A small network was shown many inputs. Here are its activations along a few directions, one row for each input.
In each table, some parts of the input vary, and every possible input appears once, in random order.
Descriptions start from the smaller parts, as in this example, which fits no table here: one of 8 places around a ring, together with either a single point or one of 11 places along a line or (one of 3 separate values, together with one of 6 places along a line).
Shared parts are said once, and a part with two or three values counts as separate values.
(in the rows, 128 means zero)

Other details of the inputs vary at random and push rows far along two fixed directions, the same in every table; ignore that.

Table:
x1: [118 112  82 107 124 161 109 136 124 120 125  99 157]
x2: [166 217 133 123 135 130 137 133 146 119  84 108  73]
x3: [172 207 136 128 147 137 155 134 150 110  68 111  75]
x4: [129 116  86 105 126 165 119 129 120 126 118 102 164]
x5: [118 132  93 112 138 166 114 120 113 108 106  71 173]
x6: [100  66 105 139 126 126 109 127 115 122 123 101 202]
x7: [137 135 168 140 107 104 150 117 136 146 146 179  88]
x8: [126  99 159 130 141 106 128 118 112 151 154 181 115]
x9: [138 136 154 134 140 106 133 130 137 147 148 176  75]
x10: [151 122 130 128 128 152 157 123 132 111 150 118 136]
x11: [116  93 179 105 139 115 138 121 106 150 178 166 100]
x12: [108 114 177 113  94  87 133 125 105 158 169 165 104]
x13: [106  75 125 136 127 112 118 131 123 126 137 121 166]
x14: [122  97 153 142 125  96 122 128 135 154 169 178 108]
x15: [151 121 164 121 124 126 160 129 137 132 184 158  87]
x16: [175 207 119 141 138 137 138 124 161 124  83 124  84]
x17: [125 129 138 123 150 125 137 138 117 116 107 125 120]
x18: [121 107  92 127 124 165 126 133 124  99 146  83 180]
x19: [155 209 120 127 139 138 134 142 150 108  75  94  83]
x20: [ 82  81 108 125 112 135 125 132  99 115 114  95 199]
x21: [113 116 162 122 131 107 120 121 100 150 163 176 116]
x22: [ 84  77  91 147 116 140 116 128 114 108 121 108 202]
x23: [116 126 102 135 145 150 125 128 114 107  95 110 168]
x24: [138 133 142 111 144 148 144 116 120 121 118 116 123]
x25: [115  90  80 108 133 166 121 135 120 110 116  99 171]
x26: [102  97 177 118 108  93 149 131 111 142 158 165 107]
x27: [105 125  82 130 149 156 114 148 117  99  82  70 176]
x28: [123 136 162 139  99  99 131 124 137 148 160 174  88]
x29: [121 100 152 132 143 106 130 123 120 141 153 177 110]
x30: [101 116 167 119  98  95 131 134 115 146 158 150 107]
x31: [168 195 119 140 141 128 135 140 172 120  83 110  72]
x32: [141 144 153 128 130 106 121 119 128 152 150 172  87]
x33: [173 210 125 144 114 117 134 136 184 118  90 100  69]
x34: [147 140 168 130 110  86 126 122 142 157 155 158  84]
x35: [141 136 131 138 118 113 125 126 143 137 120 117 133]
x36: [136  84 171 120 129 122 158 124 118 132 196 168 112]
x37: [118 144 125 130 136 131 119 131 122 121 123 134 126]
x38: [144 128 125 122 119 147 138 122 128 118 161 116 137]
x39: [129  95 170 125 140  95 127 123 115 157 154 173 111]
x40: [ 85  90  86 142 104 139  98 123 106 121 131 102 209]
x41: [138 135 118 147 126 124 117 120 141 136 122 133 139]
x42: [109 122 103 114 139 159 115 126 114 110 117  80 166]
x43: [115 103 165 137 103 101 131 115 116 159 168 182 122]
x44: [110 122  87 137 138 142 100 132 125 116 111 103 166]
x45: [ 91  90 101 131 141 146 107 125  92 121 120 115 202]
x46: [141 134 111  99 118 146 122 127 127 138 139 128 116]
x47: [118  82 104 124 127 160 130 124 107 113 158  98 198]
x48: [ 97  98 171 120 104  95 141 137 113 149 164 160 107]
x49: [197 250  61 162 134 168 144 129 203  79  18  58 102]
x50: [106  83 111 134 147 125 111 132 118 122 120 115 167]
x51: [123 125 112 112 141 160 127 118 111 118 113  90 165]
x52: [ 97  72  88 148 135 135 105 128 121 113 123 111 199]
x53: [116 105 149 127 134  99 105 132 121 151 153 150 118]
x54: [106  66  87 104 131 163 113 129 103 123 131 110 192]
x55: [138 136 180 115 138 103 138 125 111 153 143 168  88]
x56: [171 252  67 148 144 175 146 143 182  74  23  60  96]
x57: [110 105 103 114 149 162 130 124 111 102 109  83 173]
x58: [175 209 113 149 120 126 125 123 174 124  95 120  83]
x59: [146 126 149 101 124 127 142 133 136 150 160 169  69]
x60: [103  83  99 131 139 133  97 128 106 132 120 102 199]
x61: [102 120  86 149 113 145 119 136 133 109 109  99 171]
x62: [170 187 155 127 130 101 129 125 152 148 122 147  57]
x63: [133 138 170 129 142 108 147 126 123 135 140 182  80]
x64: [162 219 134 129 103 129 159 131 159 119  76 102  77]
x65: [138 122 171 135 117  86 136 133 147 153 159 165  78]
x66: [118 104 147 140 120  98 109 124 132 152 167 167 119]
Each input here is: one of 6 places around a ring, together with either one of 3 separate values or (one of 2 separate values, together with one of 4 places along a line).
Q: The inputs of x52 and x66 match in every part but the place on the ring of 6. If x13 is changed in the same way as x52 into x66, which row does it become?
A: x33
Q: Which other rows agree with x27 in the place on the ring of 6? List them by row number.
A: x9, x11, x14, x15, x31, x48, x56, x59, x61, x65
Q: Change only the place on the line of 4 in x16. List by row number the other rows that result.
A: x41, x43, x45
Q: Change only the place on the line of 4 in x37. List by row number the other rows that result.
A: x28, x44, x66
Q: Which other rows agree with x12 in the place on the ring of 6? List them by row number.
A: x2, x5, x21, x32, x34, x38, x40, x46, x58, x62

Table:
x67: [103 129  90 111 120 154 108 131 101 115 112  80 181]
x68: [119 175  64 170 133 114  77 138 156 119  43  89 158]
x69: [156 142 158 104 160 133 137 117 124 145 147 155  80]
x70: [168 189 151 123  98 111 150 126 169 145 129 134  55]
x71: [125 154 175 117 115 117 152 123 122 138 139 149  89]
x72: [150 141  79 139 132 174 140 127 140  95 101  86 167]
x73: [ 98  58  79 120 135 165 105 122 106 127 152 109 216]
x74: [128 117 181 108 147 116 148 135 104 129 133 162  88]
x75: [108  81  87 155 107 151 118 135 130  95 137  91 198]
x76: [ 60  39 168 160 125  47  88 122  90 176 169 206 158]
x77: [136 171  86 107 161 170 130 142 130 102  61  66 134]
x78: [183 188 136 138 107 119 148 131 180 131 147 144  55]
x79: [175 168 165 119 155 134 160 123 137 118 121 148  66]
x80: [ 82  41 173 122  97  88 132 120 102 158 201 173 148]
Q: The inputs of x68 and x76 match in every part but one. If x67 is changed in the same way as x68 into x76, which row does it become?
A: x71
Q: Describe the family of inputs behind these rows.
A: one of 2 separate values, together with either a single point or one of 6 places around a ring
Q: Start at x67 and move only the place on the ring of 6, one step at a time. The first step leads to x70. Which rows follow, in order?
A: x78, x73, x69, x77
